Each row below holds a small network's activations on one input, seen along a few directions.
Each table varies a few parts of the input and shows all the possible inputs, shuffled.
A made-up example of a description, with smaller parts first: ring(8) and (point or line(11) or (values(3) and line(6))).
Shared parts are said once, and a part with two or three values counts as separate values.
(in the rows, 100 means zero)

Other details of the inputs shift rows strongly along two fixed directions, in all tables alike. That doesn't count.

A family of inputs:
r1: [134,27,128,91,125,134,163,125,76,126,76,164,56]
r2: [79,101,102,135,114,68,110,93,124,84,93,128,106]
r3: [71,94,99,133,119,71,116,92,124,72,85,120,114]
r4: [119,141,84,118,64,102,35,65,84,103,108,13,126]
r5: [81,108,95,81,99,61,97,96,130,94,110,128,110]
r6: [104,137,88,123,61,117,40,70,91,81,104,5,136]
r7: [80,104,87,95,132,81,103,108,120,56,116,120,125]
r8: [76,145,92,103,117,88,116,97,115,111,83,126,111]
r9: [86,103,111,100,112,54,109,96,130,98,90,111,100]
r10: [148,66,101,76,48,156,94,111,29,128,122,57,57]
r11: [99,145,81,140,84,104,42,84,68,115,100,16,127]
r12: [85,108,86,121,104,66,127,89,114,97,94,133,90]
r13: [85,112,89,96,130,74,95,108,123,70,124,128,118]
r14: [160,55,94,87,87,161,81,125,22,117,127,60,68]
r15: [137,45,121,101,64,165,97,120,42,109,92,36,62]
r16: [73,129,109,114,129,96,106,104,126,105,88,120,128]
r17: [88,125,97,84,104,88,98,80,144,104,92,125,120]
r18: [90,106,105,81,111,55,101,95,123,90,107,120,117]
r19: [89,140,83,146,77,120,45,92,74,96,98,7,137]
r20: [78,104,117,106,108,65,108,101,135,88,94,114,100]
r21: [78,104,100,99,100,61,107,98,137,102,92,120,93]
r22: [123,46,128,61,102,132,170,125,89,133,85,152,41]
r23: [77,103,107,87,108,71,105,99,126,66,101,110,126]
r24: [91,125,113,90,112,93,101,85,143,90,93,120,126]
r25: [132,51,103,49,124,146,158,134,73,116,114,166,55]
r26: [126,28,117,90,111,141,159,127,81,130,78,169,49]
r27: [152,54,84,87,74,170,75,125,26,122,130,64,58]
r28: [106,150,76,112,53,107,48,56,80,105,114,21,110]
r29: [83,108,110,88,105,65,99,99,129,80,111,122,118]
r30: [69,136,94,106,122,88,95,98,122,112,79,127,116]
Each input here is: line(5) and (values(2) or line(4)).
Question: The inputs of r29 and r23 match in every part but the line(5) part. If r13 is changed in the same way as r29 into r23, which row does it become?
Answer: r7
Question: Change only the line(4) part in r21. List by row number the other rows that result.
Answer: r5, r26, r27
Question: Change only the values(2) part in r8. List by row number the other rows that result.
Answer: r28
Question: Change only the values(2) part in r16. List by row number the other rows that result.
Answer: r24
Question: List by row number the other rows that have the line(5) part in common with r9.
Answer: r1, r4, r11, r14, r18

A family of inputs:
r31: [117,117,93,98,65,131,75,93,70,127,105,58,85]
r32: [140,29,112,72,90,137,131,131,58,127,106,123,42]
r33: [119,113,101,117,82,140,74,92,70,130,90,54,102]
r34: [89,64,121,103,138,104,157,115,124,95,71,168,87]
r35: [83,141,92,81,100,58,91,76,138,87,109,102,122]
r36: [113,108,105,119,80,152,80,91,77,116,82,47,107]
r37: [116,117,93,108,71,136,79,89,65,127,95,57,96]
r38: [66,137,116,119,110,81,95,86,138,95,72,87,138]
r39: [101,76,130,31,131,100,152,110,144,96,98,188,100]
r40: [146,17,121,62,87,143,130,130,62,105,118,123,52]
r41: [75,126,76,123,95,44,92,89,122,87,111,107,100]
r42: [73,126,76,133,100,49,94,85,115,86,100,105,110]
r43: [75,117,76,113,134,69,78,109,110,52,129,102,137]
r44: [82,116,81,106,96,35,92,85,126,71,121,100,106]
r45: [95,86,121,42,133,95,150,111,136,120,87,184,87]
r46: [120,88,92,140,79,116,76,100,59,111,99,57,83]
r47: [66,113,105,143,105,57,93,94,125,77,82,85,121]
r48: [123,110,89,90,104,152,62,116,61,91,124,54,124]
Question: Describe the family of inputs behind these rows.
Answer: values(2) and (point or line(8))
Question: The inputs of r34 and r36 match in every part but the values(2) part. If r47 is changed in the same way as r34 into r36, which row does it become?
Answer: r38
